A small network was shown many inputs. Here are its activations along a few directions, one row for each input.
In each table, some parts of the input vary, and every possible input appears once, in random order.
A made-up example of a description, with smaller parts first: line(4) and (point or (values(2) and ring(5)) or line(11)).
Shared parts are said once, and a part with two or three values counts as separate values.
In the rows, 128 means zero.

Other details of the inputs shift rows strongly along three fixed directions, in all tables alike. That doesn't count.

Rows:
r1: [112 136 163  86 116 129 134 110 132 128 201 157 129]
r2: [172  21 103 154 130 169  65  39 144 122  72 111 131]
r3: [112 129 157  99  98 117 142 107 118 123 205 164 134]
r4: [116 131 146  98 105  98 141  98 122 114 211 156 131]
r5: [123 120 137  97 140 121 137 129  93 167 141 135 136]
r6: [147 138 132 136 134  95 130 119 105 145 166 127 117]
r7: [128 144 126 145 138 131 124 147 126 148 108 117 124]
r8: [122 127 130 127 122 108 134 122  95 160 149 141 127]
r9: [117 161 126 131 110  98 149 141 138 101 167 133 121]
r10: [118 129 155  68 122 113 149 108 124 119 201 154 142]
r11: [133 134 121 124 128 132 137 152 107 145  98 120 126]
r12: [144 153 120 152 142 114 129 143 133 131 116 109 115]
r13: [127 142 158  94 122 112 136 100 135 117 210 148 130]
r14: [132 137 138 128 132 117 127 123 101 160 155 134 126]
r15: [131  83 111 129 119 161 115  86 203  46 106 119 146]
r16: [133 150 125 142 146 120 124 144 131 140 109 115 118]
r17: [123 137 118 156 124 121 128 149 117 144 104 125 127]
r18: [129 110 112 147 154 145 112 145 104 164  59 110 121]
r19: [156  79 114 142 171 129  93 105  62 214  73 111 113]
r20: [140 141 116 130 141 113 142 148 124 132 102 110 126]
r21: [111  71 120 117 103 180 115 101 187  67  94 126 157]
r22: [178  76 101 138 178 104 104  98  63 203  72 101 118]
r23: [102 154 125 131 134 145 139 170 147 116 101 124 132]
r24: [129 136 122 128 138 135 130 152 108 144 100 124 120]
r25: [131  70 129 105 127 153 107  64 169  82 140 135 145]
r26: [129 139 155 100 103 122 136 106 121 117 209 158 127]
r27: [116 159 126 134 125 143 136 168 142 114 106 126 121]
r28: [102 151 146  95 111 133 156 156 129 120 150 139 139]
r29: [128 136 151  82 132 110 146 101 131 112 205 151 129]
r30: [166  75 129 139 154 110  97  81  45 220 126 129 117]
r31: [111  73 120 123 109 183 109  96 189  64  96 127 151]
r32: [121 126 135 125 119 110 135 123  87 163 149 145 124]
r33: [139 148 118 141 150 117 133 144 130 132 109 113 118]
r34: [130 170 117 161 124 119 138 159 154  98 119 110 121]
r35: [117 161 117 157 116 115 137 163 146 105 111 121 126]
r36: [142 153 120 147 146 114 129 142 135 133 113 111 114]
r37: [124  79 120 147  97 177 101  87 194  61 104 126 148]
r38: [130 134 145 106 109  94 140  98 129 108 216 149 125]
r39: [115  76 118 131 113 181 104  90 205  61  99 124 151]
r40: [122 168 121 156 123 124 134 161 150 105 115 115 126]
r41: [165  21 129  93 152 131  86  13 101 152 151 137 138]
r42: [107 150 123 125 121 140 148 171 143 117  96 118 141]
r43: [121 164 122 158 121 121 135 164 149 106 115 117 127]
r44: [130 138 120 125 139 118 138 150 119 138  99 114 132]
r45: [120 162 142 128 104 123 144 150 130 113 165 145 125]
r46: [113 160 132 143 122 141 133 165 146 121 109 122 125]
r47: [135 145 126 140 134 132 122 149 120 146 107 123 113]
r48: [134 140 118 155 117 121 128 148 108 139 107 128 117]
r49: [130 132 121 123 132 133 135 154 107 146  97 123 126]
r50: [127 140 123 156 129 126 126 150 121 145 109 121 128]
r51: [133 130 130 128 116 107 134 122  85 155 152 144 117]
r52: [125 143 126 141 142 132 122 148 129 151 105 119 122]
r53: [105 171 121 139 121 151 144 190 157  94  89 123 124]
r54: [103 153 124 129 132 144 142 170 145 116 100 123 135]
r55: [135 134 138 110 151 110 129 119 102 158 152 133 122]
Description of these inputs: line(5) and line(11).
- The inputs of r25 and r13 match in every part but the line(11) part. If r29 is changed in the same way as r25 into r13, which row does it become? => r12
- Which other rows does r5 become when the line(5) part takes its other values? List them by row number. => r10, r21, r22, r49
- A walk changes only the line(11) part. It starts at r28 and steps to r21. List the rest of the walk in order. => r31, r18, r19, r1, r46, r37, r30, r3, r32

Rows:
r56: [ 52 215 158  90  47 166 182 202 193  36 172 173 153]
r57: [147  68 134 145 110 160  93  60 145 110 160 136 120]
r58: [112 222 162  68 130 110 177 161 185  48 227 159 119]
r59: [112 182 183 104 119  91 140 138  56 205 251 167 115]
r60: [144  54 142 129 126 133  83  53  81 197 147 154 130]
r61: [170 108 142 126 122 123 102  76  96 144 177 150 108]
r62: [162 172 119 165 128 105 149 172 152 108  99  80 150]
r63: [ 87 112  92 138 117 197 134 165 238  36   4 101 154]
r64: [150 117 138 101  91  55 137  64  98 139 236 157  99]
r65: [131  43 121 120 147 163  78  43 171 107 117 117 146]
r66: [134 138 121 146 191 100 118 169  52 249  56 104 118]
r67: [139   9 119  81 130 182 104  46 172  67  85 112 163]
r68: [145 163  88 184 185 131 119 186 142 153  40  76 106]
r69: [125 154 113 130 132 137 146 203  56 177  65 122 112]
r70: [110 164  88 193 144  66 157 181  82 144  83 110 126]
- Describe the family of inputs behind these rows. => values(3) or (values(2) and line(6))
- Which other rows does r69 become when the line(6) part takes its other values? List them by row number. => r56, r57, r59, r60, r61
- Which other rows does r66 become when the values(2) part takes its other values? List them by row number. => r60

Rows:
r71: [114 144 138 134 134 141 125 151 112 166 120 130 125]
r72: [ 99 169 113 165 102 115 148 171 174  78 110 116 135]
r73: [122 138 128 107 149 129 136 152 104 149 110 125 124]
r74: [127 147 121 122 158  99 140 141 121 145 122 115 128]
r75: [157 107 145  78 158  96 134  81  80 167 190 140 122]
r76: [149  82 112 123 137 154 111  99 157  98  82 109 132]
r77: [142 123 137 132 127 130 115 100 145 110 160 132 126]
r78: [128 155 130 152 147 103 124 139 126 149 136 121 118]
r79: [151  84 106 150 100 147 109  99 149  95  95 121 129]
r80: [122 137 122 137 117 120 134 148  94 149 118 138 121]
r81: [111 140 152  93  77 119 154 104 165  56 232 161 141]
r82: [167  73 122 143 132 150  84  68 133 132 111 119 122]
r83: [113 131 130 135 116 126 137 152  97 160 113 137 137]
r84: [112 132 135 104 146 136 139 157 107 161 107 124 138]
r85: [106 159 131 143 119 153 129 161 157 104 113 132 121]
- The inputs of r73 and r74 match in every part but one. If r85 is changed in the same way as r73 into r74, which row does it become? => r78
- Describe the family of inputs behind these rows. => values(3) and line(5)
